Each row below is a small network's average activation on inputs in which a field has the value named, seen along a few directions.
Related values have similar rows: they may be neighbours, one step apart, or belong to one group.
(in the rows, 500 means zero)
Strong random noise was added to every row along 5 fixed directions; ignore it. To show where, here is one row again and again, with new noise each time:
632; 479; 586; 742; 930; 252; 648; 443; 208; 624; 532; 528; 572; 805; 430; 224; 377
543; 453; 506; 466; 690; 228; 464; 481; 597; 445; 607; 516; 491; 625; 377; 442; 517
650; 406; 400; 610; 654; 402; 598; 536; 356; 710; 636; 517; 685; 839; 483; 222; 327
582; 448; 246; 313; 342; 483; 417; 621; 804; 539; 709; 480; 632; 625; 449; 497; 477
644; 398; 80; 291; 151; 672; 442; 694; 800; 719; 778; 475; 788; 735; 534; 400; 364
709; 465; 458; 731; 803; 182; 669; 695; 429; 426; 663; 434; 575; 729; 341; 476; 517
419; 671; 428; 425; 633; 558; 482; 496; 437; 485; 460; 465; 554; 524; 464; 481; 410


Values of K:
k4: 692; 651; 190; 557; 451; 687; 765; 500; 251; 616; 384; 371; 596; 532; 600; 554; 437
k1: 587; 329; 392; 366; 199; 695; 462; 447; 885; 558; 607; 609; 515; 570; 431; 382; 459
k9: 509; 697; 600; 441; 594; 552; 606; 17; 538; 763; 77; 617; 396; 249; 757; 286; 405
k10: 637; 762; 709; 909; 767; 243; 797; 730; 710; 447; 553; 341; 343; 439; 374; 806; 959
k11: 464; 606; 742; 523; 498; 795; 506; 124; 520; 573; 546; 397; 352; 292; 660; 553; 647
k7: 713; 566; 311; 604; 290; 736; 467; 814; 528; 587; 613; 552; 661; 618; 373; 549; 507
k8: 785; 576; 321; 520; 373; 343; 639; 729; 692; 137; 380; 540; 317; 260; 591; 893; 793
k5: 510; 805; 558; 547; 479; 921; 281; 556; 367; 244; 220; 651; 387; 214; 479; 539; 565
k3: 251; 506; 716; 605; 445; 595; 457; 502; 410; 622; 419; 520; 460; 441; 450; 558; 453
k6: 384; 561; 358; 719; 305; 701; 513; 775; 546; 776; 335; 285; 594; 504; 707; 605; 517
k2: 664; 141; 910; 356; 414; 323; 268; 15; 732; 473; 689; 703; 345; 411; 654; 541; 676
The values of K form 4 separate groups.
Question: Which other values are in the same group as k8? Give them in the order they are listed.
Answer: k4, k9
Question: Which other values are in the same group as k3? Give them in the order they are listed.
Answer: k10, k6
Question: Which other values are in the same group as k7? Give them in the order they are listed.
Answer: k1, k5

Values of V:
v9: 353; 387; 403; 287; 386; 578; 439; 619; 531; 278; 579; 471; 544; 391; 420; 471; 448
v12: 228; 219; 571; 413; 402; 610; 399; 487; 252; 600; 605; 510; 668; 746; 523; 189; 194
v14: 740; 442; 573; 432; 655; 381; 476; 240; 524; 547; 543; 597; 419; 504; 511; 451; 547
v20: 312; 348; 574; 593; 421; 611; 626; 506; 178; 464; 488; 357; 623; 470; 629; 503; 286
v7: 573; 626; 457; 676; 554; 582; 589; 538; 495; 746; 423; 552; 605; 655; 613; 407; 508
v5: 817; 626; 392; 671; 663; 436; 541; 487; 707; 715; 481; 642; 504; 566; 479; 481; 668
v24: 616; 354; 584; 513; 502; 320; 458; 412; 702; 429; 635; 533; 473; 554; 403; 379; 508
v11: 489; 475; 167; 480; 289; 725; 684; 853; 86; 545; 497; 347; 706; 579; 533; 621; 392
v6: 620; 588; 616; 691; 523; 536; 560; 428; 538; 687; 474; 445; 554; 593; 643; 463; 490
v3: 509; 195; 704; 530; 641; 299; 533; 349; 278; 479; 592; 575; 539; 698; 407; 127; 367
v15: 558; 186; 665; 544; 555; 272; 575; 323; 341; 664; 642; 554; 494; 695; 586; 337; 448
v1: 634; 540; 247; 578; 461; 591; 577; 607; 511; 543; 547; 472; 554; 573; 453; 495; 418
v10: 418; 432; 542; 509; 590; 394; 390; 456; 675; 535; 604; 517; 512; 601; 442; 368; 574
v21: 741; 405; 502; 412; 435; 335; 482; 474; 770; 321; 631; 480; 456; 467; 440; 499; 582
v17: 650; 553; 328; 478; 490; 681; 471; 412; 641; 791; 457; 664; 590; 553; 570; 317; 525
v22: 621; 607; 574; 596; 538; 459; 569; 617; 614; 540; 501; 437; 396; 420; 516; 726; 628
v18: 687; 703; 460; 620; 647; 660; 534; 381; 614; 760; 459; 621; 533; 599; 441; 353; 550
v4: 307; 497; 489; 507; 559; 338; 475; 562; 284; 385; 352; 502; 385; 457; 488; 611; 467
v2: 578; 478; 579; 581; 369; 481; 406; 544; 787; 558; 585; 519; 495; 579; 513; 502; 619
v19: 658; 454; 261; 522; 316; 736; 616; 532; 324; 704; 615; 502; 646; 699; 670; 530; 392
v13: 499; 586; 445; 438; 381; 467; 498; 734; 575; 526; 425; 457; 453; 445; 549; 647; 567
v16: 448; 608; 511; 559; 388; 595; 584; 570; 442; 246; 459; 345; 506; 288; 534; 668; 470
v8: 331; 522; 483; 321; 570; 469; 456; 419; 337; 348; 380; 499; 400; 388; 418; 557; 429
v23: 404; 570; 686; 626; 668; 270; 436; 511; 591; 472; 470; 568; 411; 434; 387; 476; 638
The values of V form a network in which each value has 3 neighbours.
Question: List every value one step from v4, in the order listed.
Answer: v5, v11, v13
Question: List every value one step from v20, in the order listed.
Answer: v6, v15, v16
Question: List every value one step from v3, in the order listed.
Answer: v9, v24, v21
Question: List every value one step from v23, in the order listed.
Answer: v7, v10, v2
